These are the activations of a small network on made-up records, seen along a few directions, one row for each record.
After each row come some of the record's fields: E, D, K, V, C, Z, J.
A field that a record lacks is written none.
Other fields move the rows too, some of them a lot.
(in the rows, 500 means zero)
Strong random noise was added to every row along 15 fixed directions; ignore it. To show where, here is one row again and again, with new noise each time:
[502 444 447 373 627 507 638 306 431 485 548 350 364 514 437 512 487 586
 631 666 453 474 366 548 491 551 491 448 577 548 534 370 567 712 558 538
 578]
[360 501 416 614 500 379 514 509 551 569 492 307 420 606 288 606 643 507
 713 479 333 625 353 389 389 448 567 677 402 654 410 641 587 686 505 544
 442]
[458 517 608 629 377 507 466 595 618 558 502 520 602 572 431 484 494 363
 576 542 661 589 801 566 591 440 465 477 415 461 370 651 579 488 438 450
 556]
[497 552 451 521 644 501 573 488 334 587 524 446 626 522 590 467 571 660
 522 480 381 431 314 631 463 575 642 733 472 361 603 391 459 292 541 507
 472]
[641 537 442 551 295 681 362 413 626 481 633 700 588 337 645 435 463 411
 286 560 245 384 501 646 598 598 343 253 566 570 517 487 394 493 434 436
 532]
[487 441 588 434 593 566 456 753 541 504 294 569 523 379 524 472 670 595
 420 420 567 642 474 459 482 528 491 523 547 371 362 498 605 484 585 603
 497]
[492 723 480 517 486 356 506 481 280 535 558 326 423 604 514 549 483 615
 537 445 424 436 363 415 407 337 637 797 569 527 610 482 448 248 494 388
 358]
[633 632 517 381 490 586 549 555 486 610 503 494 526 558 602 466 599 597
 432 628 499 489 589 436 547 471 379 507 631 541 457 492 677 388 545 506
 551]
[528 502 475 690 673 616 503 546 600 544 473 575 592 472 407 429 576 283
 548 493 423 592 497 650 470 569 557 549 419 484 442 418 576 572 466 641
 600]
[666 353 494 483 499 541 364 578 554 355 350 431 418 499 475 580 659 590
 434 546 588 390 562 332 357 425 286 547 500 626 431 482 553 359 507 313
 472]
[535 474 474 625 753 411 479 561 545 465 369 393 551 574 543 437 511 410
 507 466 485 482 616 409 283 423 540 473 427 575 588 451 324 366 385 649
 403]
[570 586 534 599 601 562 562 443 336 535 506 428 615 473 569 366 491 561
 495 561 513 532 580 628 556 431 543 342 418 423 639 335 406 574 464 576
 533]
[699 552 425 442 315 820 422 535 465 521 633 680 568 329 555 379 546 640
 243 455 437 496 392 568 708 753 384 444 519 456 453 343 661 641 627 473
 776]
[364 307 458 482 556 469 481 435 435 461 480 337 471 385 521 456 418 643
 559 434 348 496 253 610 468 698 722 428 456 316 456 418 231 525 569 506
 504]
[510 519 537 361 580 455 503 528 482 468 491 509 461 489 525 454 403 574
 447 430 570 473 445 457 460 579 580 590 591 447 462 390 490 400 512 601
 555]
[462 228 485 361 685 507 593 516 588 448 358 530 489 471 637 645 720 575
 534 735 495 352 569 606 397 484 235 465 612 492 648 622 589 408 527 370
 261]
[548 343 446 415 812 527 589 582 510 495 428 518 540 521 430 481 629 664
 476 440 579 488 458 443 381 652 482 683 386 532 551 303 698 599 520 725
 552]

[655 644 516 655 715 496 456 422 483 361 458 581 518 560 448 430 349 150
 525 461 645 430 484 593 362 428 611 664 553 488 517 298 368 246 397 533
 657]  (E e1; D d2; K k1; V none; C none; Z none; J j2)
[310 243 623 377 540 450 580 519 552 495 435 683 689 358 541 537 560 695
 526 534 595 543 521 749 596 599 474 350 391 283 508 547 492 690 481 608
 417]  (E e1; D d1; K k1; V v2; C none; Z none; J j2)
[443 356 552 371 445 486 448 486 489 391 427 616 546 325 518 583 581 687
 484 487 475 445 268 620 517 564 491 520 518 352 420 493 459 465 579 418
 472]  (E e1; D d1; K k2; V none; C none; Z none; J j1)
[597 635 506 802 460 675 452 684 331 654 463 366 429 504 488 506 729 478
 442 520 383 597 659 556 539 220 466 594 431 515 593 512 671 414 481 216
 272]  (E e4; D d2; K k2; V none; C none; Z none; J j2)
[432 601 526 532 467 486 575 536 394 512 477 496 481 552 503 536 539 468
 569 552 636 610 557 528 577 368 454 493 542 449 619 629 561 605 552 432
 468]  (E e4; D d2; K k2; V v1; C c1; Z z1; J j1)
[599 449 421 463 544 633 463 489 588 385 542 625 368 379 495 507 462 335
 352 514 464 437 558 465 478 534 350 363 590 634 606 436 577 626 505 497
 490]  (E e1; D d1; K k2; V none; C none; Z none; J j1)
[498 266 592 523 403 465 290 541 572 467 350 401 434 311 546 474 513 728
 351 322 317 476 494 303 445 493 538 244 339 568 376 395 265 538 414 547
 266]  (E e4; D d1; K k2; V none; C none; Z none; J j1)
[444 356 512 512 606 612 442 554 601 527 554 640 306 282 445 494 359 293
 339 382 262 529 475 614 495 609 693 390 544 473 467 316 513 563 441 572
 305]  (E e4; D d1; K k2; V v2; C none; Z none; J j2)
[613 507 571 424 641 601 567 499 459 601 548 611 508 476 440 483 532 572
 428 494 494 469 506 552 551 545 550 656 472 509 462 209 772 485 474 610
 505]  (E e3; D d2; K k2; V v1; C c3; Z z2; J j1)
[469 569 488 391 401 388 523 405 567 475 627 578 512 609 447 572 390 519
 556 489 580 401 404 517 512 564 484 738 579 542 448 568 574 416 473 473
 615]  (E e1; D d2; K k2; V v2; C none; Z none; J j1)
[469 558 427 498 470 414 648 397 397 625 666 321 581 712 527 504 465 656
 603 632 518 448 661 505 534 473 464 494 409 567 658 581 530 552 454 476
 494]  (E e4; D d2; K k2; V v2; C none; Z none; J j1)
[328 586 499 529 288 391 449 535 528 480 563 548 464 496 494 512 361 469
 483 352 504 606 461 489 576 466 556 445 518 490 553 701 366 645 474 495
 446]  (E e1; D d2; K k2; V none; C none; Z none; J j1)
[507 672 502 487 537 628 601 666 512 671 471 674 613 508 547 424 632 479
 434 464 537 726 535 477 640 536 453 461 523 474 510 556 727 710 581 745
 597]  (E e1; D d2; K k2; V none; C none; Z none; J j1)
[610 586 536 496 625 494 610 543 295 583 511 409 592 628 456 416 545 706
 500 442 712 525 649 328 525 450 546 606 286 529 604 291 650 555 516 654
 564]  (E e1; D d1; K k2; V v1; C c1; Z z1; J j1)
[458 591 550 413 397 391 588 271 385 472 652 559 661 551 597 478 325 599
 571 585 600 376 448 715 615 525 547 499 523 373 602 486 333 426 456 469
 603]  (E e1; D d2; K k1; V v1; C c1; Z z2; J j2)
[451 626 461 563 514 492 532 562 693 644 586 485 482 582 544 423 425 258
 501 526 383 553 706 489 490 519 490 461 609 598 477 655 564 476 403 629
 484]  (E e4; D d2; K k2; V v2; C none; Z none; J j2)
[511 545 570 377 408 503 492 465 384 396 482 502 404 399 514 530 488 590
 497 505 634 454 408 499 561 469 455 566 623 410 498 475 533 454 606 359
 538]  (E e1; D d1; K k2; V none; C none; Z none; J j1)
[228 381 579 174 614 444 687 562 500 671 547 488 242 423 399 565 401 608
 556 448 431 667 386 495 592 658 765 535 642 376 368 447 752 724 621 706
 369]  (E e4; D d1; K k2; V none; C none; Z none; J j2)
[556 317 590 361 458 533 509 329 507 488 624 498 478 442 481 485 311 612
 471 605 506 359 587 649 597 619 557 344 453 447 376 270 474 482 431 445
 546]  (E e4; D d2; K k2; V v1; C c3; Z z2; J j2)
[559 426 512 475 793 561 606 593 577 512 322 546 558 515 621 484 668 402
 503 680 547 506 673 551 398 426 339 393 593 496 586 517 583 425 490 590
 423]  (E e4; D d2; K k1; V v1; C c3; Z z1; J j2)
[417 383 429 407 607 367 620 449 507 498 629 545 509 674 423 630 450 594
 560 458 640 344 513 508 433 597 478 846 412 564 674 510 666 472 447 494
 432]  (E e1; D d2; K k2; V v2; C none; Z none; J j1)
[478 635 552 411 464 506 546 588 414 538 407 569 558 518 518 472 578 602
 524 456 640 661 346 481 588 503 538 586 580 363 403 541 578 551 627 576
 663]  (E e1; D d2; K k1; V v1; C c3; Z z1; J j2)
[506 408 544 629 354 467 411 388 499 405 560 523 608 495 438 529 415 511
 531 514 582 413 576 645 531 466 484 448 326 473 495 490 352 495 385 349
 529]  (E e1; D d2; K k1; V v2; C none; Z none; J j1)
[397 434 520 389 438 499 477 702 497 652 473 372 362 481 431 516 535 684
 441 362 417 669 499 270 530 566 652 491 461 492 326 519 623 595 586 573
 396]  (E e4; D d1; K k2; V v2; C none; Z none; J j1)
[461 511 428 650 560 525 552 445 493 620 582 326 474 481 459 496 598 468
 580 579 230 477 538 565 471 446 523 499 413 602 573 484 573 572 446 487
 344]  (E e1; D d2; K k2; V v2; C none; Z none; J j1)
[593 584 364 483 705 632 580 614 655 697 496 416 569 678 563 337 490 293
 514 567 408 592 569 428 439 738 608 515 605 484 288 508 570 313 585 717
 796]  (E e4; D d2; K k1; V none; C none; Z none; J j2)
[483 391 371 741 456 572 355 544 628 323 441 549 401 465 420 467 430 213
 440 350 562 607 533 457 452 543 405 316 430 597 611 610 325 790 469 465
 564]  (E e3; D d2; K k2; V none; C none; Z none; J j1)
[553 357 385 425 414 569 392 468 653 431 526 345 385 502 513 456 392 444
 495 549 424 417 433 443 435 745 502 432 628 496 256 543 375 352 579 369
 729]  (E e4; D d2; K k1; V v2; C none; Z none; J j2)
[508 501 587 487 566 588 459 640 595 471 378 567 227 432 316 577 554 263
 508 516 559 676 506 485 489 373 503 524 672 527 298 487 753 610 534 467
 478]  (E e1; D d2; K k2; V v1; C c2; Z z1; J j2)
[465 293 580 488 716 438 491 556 578 431 379 533 594 444 531 440 440 530
 459 415 614 471 626 500 411 550 553 387 363 432 519 380 373 479 415 683
 434]  (E e1; D d1; K k2; V v2; C none; Z none; J j1)
[468 419 413 539 554 427 419 688 686 530 429 624 554 542 450 562 632 518
 407 298 393 548 450 278 353 572 473 641 365 671 479 596 561 540 449 699
 380]  (E e1; D d1; K k2; V v1; C c1; Z z1; J j1)

Here are new rows. What are their fields?
[472 587 459 472 260 397 431 463 608 511 602 499 441 605 499 593 440 442
 498 468 436 427 520 296 504 462 425 559 548 687 472 705 487 428 484 408
 439]  (E e1; D d1; K k2; V v1; C c1; Z z2; J j1)
[506 345 502 555 664 562 441 585 501 362 247 518 429 361 653 485 596 418
 430 410 536 470 444 442 400 493 423 422 564 426 661 495 328 429 565 452
 352]  (E e4; D d1; K k2; V v1; C c3; Z z2; J j1)
[293 464 654 474 546 428 524 575 542 548 455 607 457 346 496 578 497 400
 532 515 402 582 532 696 518 369 626 454 591 358 465 572 513 465 451 518
 211]  (E e1; D d1; K k1; V none; C none; Z none; J j2)
[363 495 488 310 491 430 601 535 452 650 538 385 452 521 522 559 550 748
 548 538 351 551 373 474 529 536 590 545 573 451 438 567 594 522 573 543
 399]  (E e1; D d2; K k2; V v2; C none; Z none; J j1)
[466 482 535 519 487 457 542 532 458 467 359 538 572 533 527 590 690 560
 573 599 610 569 514 520 496 323 338 443 482 493 584 662 505 585 521 421
 411]  (E e1; D d1; K k1; V none; C none; Z none; J j2)
[486 327 477 648 690 436 486 544 538 443 316 467 609 551 461 547 664 519
 588 489 509 522 479 508 331 439 474 502 299 521 551 518 381 508 441 540
 402]  (E e1; D d1; K k2; V none; C none; Z none; J j1)
[458 583 384 572 515 582 661 461 562 734 580 371 618 680 599 430 533 356
 652 703 370 578 628 583 596 580 503 361 532 485 491 704 523 518 560 536
 621]  (E e1; D d2; K k2; V none; C none; Z none; J j2)
[346 496 505 532 353 336 434 360 497 498 535 394 499 446 521 533 392 536
 580 478 246 500 314 551 472 465 676 352 489 482 428 583 162 493 435 495
 379]  (E e1; D d2; K k1; V none; C none; Z none; J j2)
[470 518 371 637 593 537 593 488 379 621 502 256 621 561 517 397 630 643
 605 492 377 577 427 471 502 553 576 476 321 481 591 500 452 653 574 582
 572]  (E e1; D d1; K k2; V v2; C none; Z none; J j2)
[391 484 495 516 456 468 350 543 666 250 340 570 386 335 536 466 401 168
 519 410 575 578 352 471 410 555 472 363 737 409 415 700 230 499 585 496
 623]  (E e1; D d1; K k1; V v2; C none; Z none; J j1)
[594 594 528 566 409 659 433 573 503 423 472 688 599 395 487 372 481 415
 388 384 676 644 498 522 647 559 442 382 473 431 464 447 520 721 552 602
 780]  (E e1; D d2; K k2; V v1; C c3; Z z2; J j2)
[638 498 535 568 521 727 476 571 465 493 442 529 434 461 490 413 480 324
 430 500 651 580 625 496 606 520 501 398 520 422 451 379 575 519 592 418
 653]  (E e4; D d1; K k2; V v1; C c3; Z z2; J j2)
[507 580 460 462 426 466 481 559 511 511 589 510 392 619 585 538 355 390
 402 499 573 427 689 436 491 441 456 538 631 552 626 623 500 315 451 350
 386]  (E e1; D d2; K k2; V v2; C none; Z none; J j1)
[577 625 365 512 461 536 465 557 524 486 563 524 458 537 450 497 552 436
 408 427 450 528 481 286 439 498 420 562 505 688 554 536 610 606 531 571
 557]  (E e1; D d1; K k1; V v2; C none; Z none; J j2)
[376 522 482 518 310 403 519 412 608 487 558 459 495 558 551 558 430 358
 600 658 486 515 685 504 538 401 368 223 560 590 575 816 364 617 460 421
 420]  (E e1; D d1; K k1; V none; C none; Z none; J j1)
